These are the activations of a small neural network, seen along a few directions. Each row is one input.
Each table varies a few parts of the input and shows all the possible inputs, shuffled.
A made-up example of a description, with smaller parts first: values(3) and (point or ring(11) or (line(4) and ring(8))).
Shared parts are said once, and a part with two or three values counts as separate values.

Other details of the inputs vary at random and push rows far along two fixed directions, the same in every table; ignore that.

A family of inputs:
row 1: [  6   6  13  -2  -9  -1   3   2  -1 -10 -22   6   0]
row 2: [-26 -10 -12  -4 -21   5   5 -10   1  20  29  -2 -21]
row 3: [-40   2 -14   0 -20  -1   1 -20   6  11  11 -13 -13]
row 4: [  3   7  12  -2  13  -6   4   7  12 -10  -9  16  10]
row 5: [-33 -14 -17  -7 -19   4   0 -14   0  14  25  -6 -15]
row 6: [ 11   3 -37  37  22   2 -26  29  -7   5  -4  17   5]
row 7: [-37  10  -2   4  -5  12   1 -12  16  20  26 -16  -7]
row 8: [  9  -8  25   5   8  -2   8 -19   9   2  -9   0   6]
row 9: [  9   5   8  -4  -8  -5  18  -6   2 -19  -6   0   9]
row 10: [ -3  14  19  -8  14   4  -6   0  -5  -2 -10  -1  15]
row 11: [  7  -1 -47  23   5   8 -33  12 -22  10 -15  -3  -1]
row 12: [ 15   0 -41  32  18  -2 -23  27   0  17   4   8   8]
row 13: [ 19  17 -42  30   9   4 -12   9 -14  28 -13   6  -7]
row 14: [ 14  -6  10  -1 -10  -1   5   9  -8 -19  -5   8   3]
row 15: [  9  -4  22 -20  13  14  -7   6   1  -4   2  -8   8]
row 16: [ 14   7  15 -18   9   1   0  -1  18  -1  -4  -4  15]
row 17: [  9  -9  19 -10 -10  -1   0   8  -6 -17 -13   5  -3]
row 18: [-41   1   1  11  -6  -7  -9  -4   5   1  35  -1 -14]
row 19: [ 18   5  12 -12   5  -7  20  -5   0  -5 -11  -2  -1]
row 20: [ 16   4   8  -9   3  -6  22  -6   2 -15 -11  -4   6]
row 21: [ 26  -6   1   0   0  -1   5   9 -11 -23  -9   3  11]
row 22: [-27   8  -7  16 -27  -4  15  -9   7   1  16   0 -11]
row 23: [ -6  14  23  -7   9  -8  -5  -3   4 -13  -4   8   7]
row 24: [ 21  -7   9 -14   3  -1   6   5 -10   3  -2   4  -7]
row 25: [ 16  -9  11 -12   3  -6  15   1  -5  -7   2  -4  -7]
row 26: [ 17  -7  16 -21   9   2  -5   7  11  -5   6  -5  11]
row 27: [  4 -11  16 -17  -5   0  -4   4  -8 -14 -16  -3  -2]
row 28: [ 21 -17   1  22  16   3 -11  -2  -5   6  -7   2   4]
row 29: [ -4   3  14 -13  -7  -2   2  -5   0  -8 -22  -3   0]
row 30: [ 12  11 -49  20   8  11 -24   4 -16  20 -23   7   7]
row 31: [-19  -2  19  -9   5   4  -6   1  -6  -2  15  -6   3]
row 32: [-24   4 -11  -3 -19   4   9 -17   6  23  16  -1 -15]
row 33: [-25 -11  -9   6 -16  -7  22 -10   6  -1  34 -14 -18]
row 34: [ 11   3  15 -13  10 -10   9   5  19  -3  -5   7  16]
Each input here is: values(2) and (point or ring(6) or ring(10)).
- The inputs of row 34 and row 12 match in every part but the values(2) part. If row 13 is changed in the same way as row 34 into row 12, which row does it become? => row 24
- Change only the ring(6) part in row 34. List by row number the other rows that result. => row 4, row 7, row 10, row 16, row 23
- A walk changes only the ring(10) part. It starts at row 1 and steps to row 29. List the rest of the walk in order. => row 3, row 30, row 32, row 13, row 19, row 20, row 9, row 22

A family of inputs:
row 35: [ 28   8  -6  -6   7  14 -17  -1 -27   5 -45   3   6]
row 36: [  0   8   7   6  -6  -6  17  -8  -8 -13  -9  -4  -3]
row 37: [  3   2  30 -27 -13  -4  29 -10  21 -12   1  -2   6]
row 38: [-16  -1  32 -37  -5  -8  25 -19  28  -3  13  -7   2]
row 39: [-45   8   0  -5  -8  -2   6 -15  22  11  33 -10  -2]
row 40: [ 22  21 -31  35  35  11 -34  15 -17  17 -21   6  17]
row 41: [-14  -2 -35  44   9   7 -37  18  -4  14  10   0  -1]
row 42: [  4  13  14   9  16   3 -19   8  -2  -3 -17   8  12]
row 43: [ 13  21 -26  25  19   5 -36  25  -4   3 -24  11  21]
row 44: [-15  -4   1  -4 -18  -9  20  -1  -5 -12  22  -6 -16]
row 45: [-42  -8 -23  25  -3   4 -12  -8   9  21  44 -14 -11]
row 46: [ 35  11   0   5  30   3 -10   5  -6   8 -29   5  14]
row 47: [ 36  -4  18 -17   5   2  11  14  -3 -12  -9   7   6]
row 48: [ 28   1  25 -18  21   2 -19  26  -8 -20 -18  14  17]
row 49: [-31  -6  22 -24  -3  -2  11  -7  12   0  40  -6  -7]
row 50: [-18  -9 -36  40 -14   5  -1  -2   7  22  31 -10 -17]
row 51: [ 14   9 -28  20   2  -6  -4   8   0   1 -21  16   6]
row 52: [-33  -7 -18  -9 -28   6  -2  -9 -10  18  23 -10 -27]
row 53: [ 16 -22  29 -41  -8   8   1  -9 -13 -15 -22  -5   3]
row 54: [ 21   2 -43  33   8  -3 -15  24 -17   9  -9  18  -4]
row 55: [-50   7 -46  14 -32   9  -7 -17   1  30  18 -13 -24]
row 56: [ -5   9  -6   0 -13  -8  16  -4   2 -15  -4  -5   0]
row 57: [ 11 -10  35 -40   8  -5  16   0   8  -8   8  -1   2]
row 58: [ 17   4   7   8   5  -8   6  -3  -4  -5 -23  15   2]
row 59: [-16 -15   3   4 -18  -6  17  -9  -1 -15  18 -12 -12]
row 60: [ 30   5  34 -14   5  -1  18  -5   3 -10 -20   4  10]
row 61: [  2 -24  33 -20 -11 -13  21 -11   9 -20   2   6  -3]
row 62: [  6 -15   7  -6  10   0   0  -3   7   3   7  -7   2]
- The inputs of row 47 and row 50 match in every part but one. If row 57 is changed in the same way as row 47 into row 50, which row does it become? => row 62
- Describe the family of inputs behind these rows. => values(4) and (point or line(6))
- Change only the values(4) part in row 55. List by row number the other rows that result. => row 35, row 52, row 53
- Which other rows agree with row 40 in the values(4) part? List them by row number. => row 35, row 36, row 42, row 46, row 58, row 60
- Change only the line(6) part in row 37. List by row number the other rows that result. => row 38, row 39, row 43, row 51, row 56
